A small network was shown many inputs. Here are its activations along a few directions, one row for each input.
In each table, some parts of the input vary, and every possible input appears once, in random order.
Descriptions start from the smaller parts, as in this example, which fits no table here: one of 3 separate values, together with either a single point or one of 11 places around a ring or (one of 4 places along a line, together with one of 5 places around a ring).
Shared parts are said once, and a part with two or three values counts as separate values.

A family of inputs:
row 1: [  0  10 -10  11  15 -19   3 -21  -7 -10 -15  47  18 -27 -24  22   6   8
  -2 -33]
row 2: [  8  13 106  -7  12 -12  19  -8   3  18  13 -91 -27 -22   4   8 -15 -26
 -29  37]
row 3: [ -3 -26  -6 -38  19  -5  -3   1  19   4 -11  21  13  12 -26   5 -12  23
  19 -57]
row 4: [ -1 -19 -20 -29  23   1   2  11  14   4 -11  27  12  11 -31  13   1  16
  14 -51]
row 5: [ -1  25 -27  -6  11  21  20   0  15 -15   7  34  -6  -2 -11  44  -3  20
 -21 -34]
row 6: [ 10  36 -23  -5   2  13  21  -2   2 -17   5  43  -7  -7  -8  49 -11  22
 -20 -25]
row 7: [ -6 -29  17 -25  17 -16  12 -27   5  -3 -24  25  18 -16 -21   8  -6  26
  31 -44]
row 8: [  2  16   9  31 -28 -27 -17 -10 -35   0   2  -1   1 -14  20 -19   6 -22
  -3  53]
row 9: [  8  17 -15  25 -24 -11 -14  22 -17  14  18  -4  -4   9  14 -27   6 -29
 -11  48]
row 10: [ -6 -28  16  -2 -20   1 -29   9   0  12   9 -39   4  30  15 -50  -5 -14
  16  21]
row 11: [ -8   6   9  37 -21 -20 -20  -9 -24   1   4 -15   4 -10  18 -25  14 -26
  -2  43]
row 12: [ -1   7 -27 -14  16  28  19   5  19 -11  -1  29  -7  -2 -10  39  -2  24
  -8 -37]
row 13: [ -4 -11  13 -11 -19  26 -12   4   7  -1  12 -54 -10  25  39 -28 -15   5
   1  35]
row 14: [ -2 -23   0   5 -15   2 -25  17  -2  11  10 -32   1  31  13 -42   9 -19
  12  28]
row 15: [ -8  -9  11  32 -13 -11 -19  -9 -21   4  -4 -20   3  -7  18 -31  15 -21
  13  40]
row 16: [  0  -6 -31 -12  24   7   6  14  13   1 -10  39   9   1 -32  16   3   6
   7 -46]
row 17: [ -1 -10 -19 -31  15  24  16   0  20 -10  -4  16  -6  10 -12  37  -7  35
   0 -42]
row 18: [ 11  23 -31  -2   9  -9   8  11   0  -3   1  53   8  -9 -30  23  -1   6
  -5 -32]
row 19: [ -2 -23   6 -13  21 -15  11 -21  -2  -2 -26  29  18 -17 -24  14   5  21
  24 -41]
row 20: [ 20   7  87 -38  35 -20  51 -14  27  11 -15 -26 -20 -41 -34  63 -17   6
 -23 -41]
row 21: [ -3  26 -14  19 -18  19  -2  12   0  -3  20 -28 -17  12  36 -15   4 -16
 -26  46]
row 22: [  0 -10 -15  20 -12   5 -17  22  -5  13  11 -20  -3  20  13 -37  11 -28
   4  32]
row 23: [ -3 -15  -7 -40  11  19  14  -9  24  -8  -4  11  -4   9  -8  31 -21  42
   8 -46]
row 24: [ -3   6 -15  27 -17  -3 -16  24  -5  12  19 -17  -3  16  11 -36  11 -33
 -10  36]
row 25: [ -2  -8  -7   4  23 -12   8 -18  -3  -6 -25  41  17 -25 -24  16   6  12
  13 -35]
row 26: [  0   9 -13  13 -11  26  -4  17   0  -2  14 -33 -15  14  37 -17   4 -11
 -11  43]
row 27: [  6  39 -10  18 -25  10   0  10 -12  -4  15 -15 -18   8  38  -6  -4 -12
 -26  55]
row 28: [  0  13 -32  -3  19   0   5  13  13  -3   0  44  10  -3 -33  17   4   3
  -5 -43]
row 29: [ -2  -6  -1  -3 -14  25  -8  12   4  -5  13 -47 -13  25  38 -22  -1  -2
  -5  42]
row 30: [ -9 -22  23  18 -18 -11 -18 -14 -19   4  -4 -33   5   0  15 -36  15 -16
  21  38]
row 31: [-13 -26  36   9 -22  -9 -19 -18 -14   4  -4 -39   6   1  16 -43   4 -10
  27  32]
row 32: [ 11  18 -10   8   4 -26   6 -21 -19 -11 -14  55  13 -31 -21  25  -2  10
  -3 -23]
- Changing only one part turns row 17 into row 29. The same change can be made to row 12. Which row results? => row 26
- Describe the family of inputs behind these rows. => one of 2 separate values, together with either a single point or (one of 3 separate values, together with one of 5 places along a line)
- Change only the choice among 3 separate values in row 12. List by row number the other rows that result. => row 16, row 25

A family of inputs:
row 33: [  3  24 -32  15 -11   9  -6  13  -7  -5  12  13  -3   8  13  -4   1  -6
 -15  19]
row 34: [   2  -10  -31  -34   43   -9   24  -16   18  -12  -30   93   24  -22
  -63   59   -4   45   18 -109]
row 35: [  4   3  41  -1  -1 -10   7  -6  -1   7   3 -28  -9 -11  -1   4  -4 -10
  -7  13]
row 36: [  1  28 -42   9 -13  22   1  13   2 -11  16  19  -9  12  15  11  -2   5
 -19  10]
row 37: [-11 -24 -26  13 -13  -2 -31   9  -9   5   1   2  15  22   5 -44  12 -12
  23  12]
row 38: [ -7  -8 -22  24 -12  -2 -18   3 -14   1  -1   5   9   6  11 -32  15 -14
  13  23]
row 39: [ -4 -34  43 -15  -1 -14  -7 -14  -1  10 -11 -33   6   0   1 -23  -5   1
  25   3]
row 40: [  7  14  16 -20  13  21  25   6  19  -3   7 -20 -21  -1   2  35 -11  11
 -23  -8]
row 41: [  7  15  31 -12  10   3  18   2  13   4   6 -25 -15  -8   0  19 -10  -2
 -22   0]
row 42: [  2   8 -25  20 -16  -3 -14  10 -15   0   6   8   1   7  13 -17   9 -14
  -2  28]
row 43: [ -4 -16  47  -1   2 -14  -1 -20  -5   4  -9 -33   1 -14   3  -8   0  -4
   9  10]
- Describe the family of inputs behind these rows. => either a single point or (one of 2 separate values, together with one of 5 places along a line)
- Change only the place on the line of 5 in row 42. List by row number the other rows that result. => row 33, row 36, row 37, row 38

A family of inputs:
row 44: [  6  22  12  12  18 -18  15  -3  -3   2  -3  13   5 -24 -19  12   7 -14
 -16  -8]
row 45: [ -5 -27 -10   4   9  -2  -9 -13 -10  -2 -14  17  15  -3 -10  -5   7  10
  24 -16]
row 46: [  3 -11  -9 -21  13  21  11  14  22  -1   1 -10 -11  17  -4  22   3  10
  -7 -20]
row 47: [ 16  35   8  10  -1 -24   5  -6 -15  -3  -1  20  -4 -25  -4  26  -8  -6
 -27   8]
row 48: [ -4  -2 -55  32 -29   1 -43  41 -14  14  22   2   9  40  15 -64  17 -38
   5  43]
row 49: [ -5  15 -22   3  11  28  13  12  21  -4  10   0 -13   3   7  17  -1   3
 -21  -9]
row 50: [ -4  -5 -20  13   2   1  -4  -9 -10  -9 -18  27  13 -12   1  -7  11   4
  18  -4]
row 51: [-18 -32   8 -14   0  -9 -18 -25   1  -7 -13   3  21   5  -6 -16  -2  19
  28 -27]
row 52: [ -2   6 -28  11 -19  -7   2 -15 -16 -11  -6  36   5  -7  14   3   5  13
   9  10]
row 53: [  5 -16   6 -49  14  20  10  14  26   4   0 -19  -7  23   1   4 -23  25
   6 -25]
row 54: [  0   1  21  -4  17 -18  11   1   0  10  -5   6   0 -18 -31  18   6  -9
   2 -18]
row 55: [  8 -14  41 -16   7 -19  10  -6  11  13  -6  -1   2 -12 -29   7 -11  -2
   7 -30]
row 56: [  3  36 -22   0 -15  31   8   6   3 -17  22   6 -16  11  16  25 -12  14
 -24  10]
row 57: [ -4  -8  71  19 -27  -3 -10 -10 -15  11  11 -99 -20   0  49 -42   1 -31
  -5  86]
- Describe the family of inputs behind these rows. => either one of 2 separate values or (one of 3 separate values, together with one of 4 places along a line)
- Change only the choice among 3 separate values in row 51. List by row number the other rows that result. => row 53, row 55

A family of inputs:
row 58: [  -4  -30  119  -11    5  -10   17  -35    2   11  -12 -105  -19  -25
   23   -8   -6   -9    7   39]
row 59: [ 15  26 -31 -23  12  32  36  22  27  -6   8  24 -23   5  -3  51 -11  21
 -26 -26]
row 60: [  0 -15 -17  29  -9 -11 -27  18 -21  14  -3  -5  13   8   7 -52  19 -33
  20  37]
row 61: [ -2  26 -15  12 -15  36  -7  30   8  -1  35 -46 -26  31  32  -6   1 -18
 -35  46]
row 62: [  1  33 -10  27 -26  11 -12  10  -6  -4  23 -20 -11   9  36 -22  -6 -19
 -28  49]
row 63: [-12 -13 -37   5  24  -8   0  -4   8  -4 -17  54  24  -9 -32   6  17   7
  15 -54]
row 64: [  6  12 -28   7   9  -8   6 -10  -9 -12 -10  56   8 -18 -22  38   6  14
  -5 -31]
row 65: [ -1  20  -6  34 -34 -14 -15   5 -24   5  17  -2  -2   2  16 -27  10 -28
  -5  50]
row 66: [  8  34 -29 -12  14  11  22  -3   3 -18  -4  42  -2 -12  -4  42 -10  26
 -18 -23]
row 67: [ -9 -41 -19   4 -27 -15 -41   2 -18   7  -5  -9  19  30  21 -62   8  -7
  36  27]
row 68: [-15 -36 -33 -13   7   5 -14 -13   3  -8 -16  49  28   9 -27  -8   1  29
  43 -56]
row 69: [ 14 -16 107 -59  40 -28  36 -22  27  16 -16 -37  -7 -30 -46  46 -30  16
  -4 -58]
- Changing only one part turns row 68 into row 67. The same change can be made to row 64. Which row results? => row 65
- Describe the family of inputs behind these rows. => one of 2 separate values, together with either a single point or one of 5 places along a line
